cols: Q P N K A T B
[131 131 130 130 131 127 138] : zesev
[133 104 116 132 173  84 198] : zon
[ 98 104 117 132 173  84 169] : Vesag
[ 72  70  62 184 165  93 168] : nak
[ 98 104 117 153 104  84 198] : Mut
[118 129 130 129 131 127 130] : dosi
howmany zesev: [131]  3
col: [132 132 184 153]  K
col: [104  70]  P
tail: [131 131 130]  [130 131 127 138]
col: [127  84  84  93  84]  T
howmany Mut: [117]  1
tail: [104 117 132 173]  [ 84 169]

cols: Y D Z X U M S E V C
[117 155 149 121 158 127 130  77 153 112]  gune
[134  84 131  94  95 119  86 111 135 176]  direr
[154 125 161 188 183 110 161 120 154 173]  beda
[130 110  92 114 182 118 151 131  87  89]  Reve
[128 117 108 110 181 116 144 134  86  93]  Kavin
[160 117 159 147 109 160 105 141 153 124]  sasun
[122 134 110 108 148 114 114 140 117 122]  bufe
[124 162 126 206 125 109 142 142 146 119]  rufip
[ 75 132 137 159 112 124 125  93 101 105]  nazug
col: [116 160 114 109 124]  M
col: [117 134 154 130 128 160 122 124]  Y
col: [ 92 108 159 110 126 137]  Z
howmany beda: [161]  2

cols: L J R W
[116  70 113 119]  vura
[116  70 114 119]  nirev
[117  70 113  77]  gab
tail: [117  70]  [113  77]
tail: [117  70 113]  [77]
q: [117  70 113  77]  gab
q: [116  70 113 119]  vura
col: [113 114]  R
tail: [116  70 113]  [119]
col: [116 116]  L

cols: fiduz pimu guta Det
[159 149 126 133]  vuvu
[160 147 119 203]  mup
[108 108 142 142]  ketid
[131 107 135 134]  mit
[136 107 134 119]  ripof
[106 139 127 143]  masev
[125 135 139 134]  zulaz
[105 133 105 105]  Loti
col: [134 119 143 134]  Det
howmany Loti: [105]  3
col: [159 160 108 131 136 106]  fiduz
howmany ketid: [108]  2
col: [131 136 106 125 105]  fiduz
tail: [107 135]  [134]
tail: [106 139 127]  [143]

cols: bimut nuta noku dipon Veg siko nide fasu Kavol Laz
[ 70 147 224 118 102 100 164 121 133  84]  nemu
[ 88 144 214 106  86 120 175 109 145  70]  voro
[ 59 154 223 134 125  84 154 134 122 102]  vige
[ 65 178 186 163 168  67 140 145 114 143]  Rige
[ 57 165 209 151 149  74 146 145 113 122]  bep
[139 177 186 101  79 168 184  93 152  54]  zuno
[163 148 149 108  84 190 176  93 145  53]  Muno
col: [143 122  54]  Laz
tail: [145 113]  [122]
col: [165 177 148]  nuta
tail: [178 186]  [163 168  67 140 145 114 143]

cols: ler Bobud Ludi nanu Kifop Fab
[133 133  78 209 151 211] = lep
[ 99  61 130  90 118 198] = bav
[119 117 101 132 101 175] = Leni
tail: [ 90 118]  [198]
howmany Leni: [101]  2
col: [ 99 119]  ler

cols: Pifa Gen lokef povid
[126 144  95 144]  Bip
[117  96  82 142]  tobo
[114  88  73 120]  kur
[141  89  73 117]  rired
[141  89  73  82]  zodem
[117 151  82 152]  fesuz
[142  89  73  82]  mun
col: [141 141 117 142]  Pifa
col: [117 114 141]  Pifa
howmany Bip: [94]  0
q: [117 151  82 152]  fesuz
col: [142 120 117  82 152]  povid
tail: [144  95]  [144]
tail: [126 144]  [ 95 144]

cols: rupun Beb sono vel liku tik lim Lazo sino fisiv
[162  92 131 146 179 157 120 132 117 107] -> zitub
[128  67 125 102 165 133 126 112 132 117] -> Relun
[166 154 138 169 216 164  91 142 132  90] -> fesi
[185 153 138 177 211 105 113 121 124  99] -> mif
[141 155 102 123 140 107 120 111 101 122] -> Zorim
[100  30  93  96 139 162 123 110 125 118] -> Dek
[132 126 122  50  96 115  96 118 126 142] -> deror
[184 116 199 154 157 128 194 104 101 126] -> paden
howmany fesi: [132]  1
tail: [107 120 111]  [101 122]
col: [111 110 118]  Lazo
howmany deror: [126]  2
tail: [153 138]  [177 211 105 113 121 124  99]
howmany zitub: [120]  1

cols: Kune Femo kubug kikid
[ 54 156 137 122]  zipip
[178  83  48  44]  kun
[183  70 118  82]  vanuz
[ 67 194 181 161]  Sogap
[ 48 161 143  92]  Vaza
[117 117 117 229]  lor
[78 78 66 77]  bege
[178  83  48  45]  resip
[219  99 107 145]  baza
[ 50 174 117  82]  Tupe
[166  51  51  46]  kufe
col: [ 77  45 145  82  46]  kikid
howmany bege: [78]  2
howmany lor: [117]  3
tail: [ 67 194]  [181 161]
howmany vanuz: [82]  1
tail: [166  51  51]  [46]
col: [229  77  45 145  82  46]  kikid

cols: Fov neb Didel Mebuf
[116 134 124 127] = Pazo
[155 155 155  91] = kup
[ 93 154 106 149] = getes
[201 185 124 126] = kul
[201 156 199  68] = lup
tail: [201 156 199]  [68]
tail: [134 124]  [127]
tail: [201 156]  [199  68]
col: [155  93]  Fov
col: [116 155  93]  Fov
howmany kup: [155]  3
howmany kul: [185]  1

cols: keva vebap tige gane boti miv Rili
[ 87 133 130  97 137 103 111] = befot
[ 93  98 122  98 116  87 147] = garab
[ 93  98 122  80 188 141 112] = ruvol
[137 122 122 110 122 110 110] = fid
[ 87 134 122  83 188 133 107] = teb
col: [ 93 137  87]  keva
howmany fid: [110]  3
col: [97 98 80]  gane
tail: [ 87 133]  [130  97 137 103 111]

cols: Taf Deku ran lovot dadi Tose kobi daz Bime
[165 121  83 143 154  96 181  85 135] = fesar
[118 130 123 133 154 116 205 110 110] = rovo
[143 113 136 146 148 176 175 164 178] = niz
[148 109  83 144 154 115 167  73 160] = Nulem
howmany niz: [136]  1
tail: [ 83 144 154]  [115 167  73 160]
tail: [144 154]  [115 167  73 160]
tail: [154 115]  [167  73 160]
col: [130 113 109]  Deku
col: [133 146 144]  lovot

cols: Lomok zela pid Zupu Tili
[163 146 133 101  84] = seve
[127 111  77 144  69] = mevab
[177 179 178  85 102] = lifot
[184 197 221  59 123] = Nuku
[176  84  67 169 159] = pino
[ 80  72  61 174 165] = Guf
[ 95  92 100 157 163] = Moma
[175 160 175 175 160] = fabim
[101  89  89 169 162] = kedif
[149 135 117 104  74] = duf
[184  94 180  75  94] = furar
col: [144  85  59 169 174 157 175 169 104  75]  Zupu
col: [67 61]  pid
howmany furar: [95]  0
tail: [160 175]  [175 160]
howmany fabim: [175]  3
tail: [184 197]  [221  59 123]

cols: kuva mes ref Govub namez fik
[166 128  92  51 140 101] : Fogi
[207  94  65 132 106 110] : Tuzel
[187 157  71  28 162 139] : Vor
[155  92  99  78  80  75] : gad
[148 124 118  63 116  79] : Vaf
[218 101  63 145  95 120] : pelik
[190  79  79 190 190  79] : dulip
col: [92 65 71 99]  ref
howmany dulip: [79]  3

cols: dasi beri Guv Saz big Dira Pofar
[131 105 140 114 187 124 176] = feno
[ 54  79 107 165 156 172 170] = Fer
[161 105 141 114 127 103 105] = fub
[ 81 105  65 142 144 182 192] = Zolup
tail: [105 141 114]  [127 103 105]
col: [156 127]  big
tail: [ 79 107 165 156]  [172 170]

cols: peme Gamus Reke Bego Kir vaveb
[115 106 154 137 107 137]  Gaf
[ 81  97 170 173  92 168]  Nuto
[ 72  85 175 186  86 187]  kapoz
[142 128 112 139 113 139]  fuzo
[107 109 158 177  81 167]  venaz
[112 105 152 144 105 148]  Tok
[100 118 128 153 116 146]  deg
[158 122  82  65 170  79]  dad
[ 82  86 168 119 136 133]  Led
[ 96  96 176 192  68 186]  vidi
[ 84 102 163 152 116 151]  lita
[ 91  90 166 201  64 198]  Voga
col: [146  79]  vaveb
tail: [128 153 116]  [146]

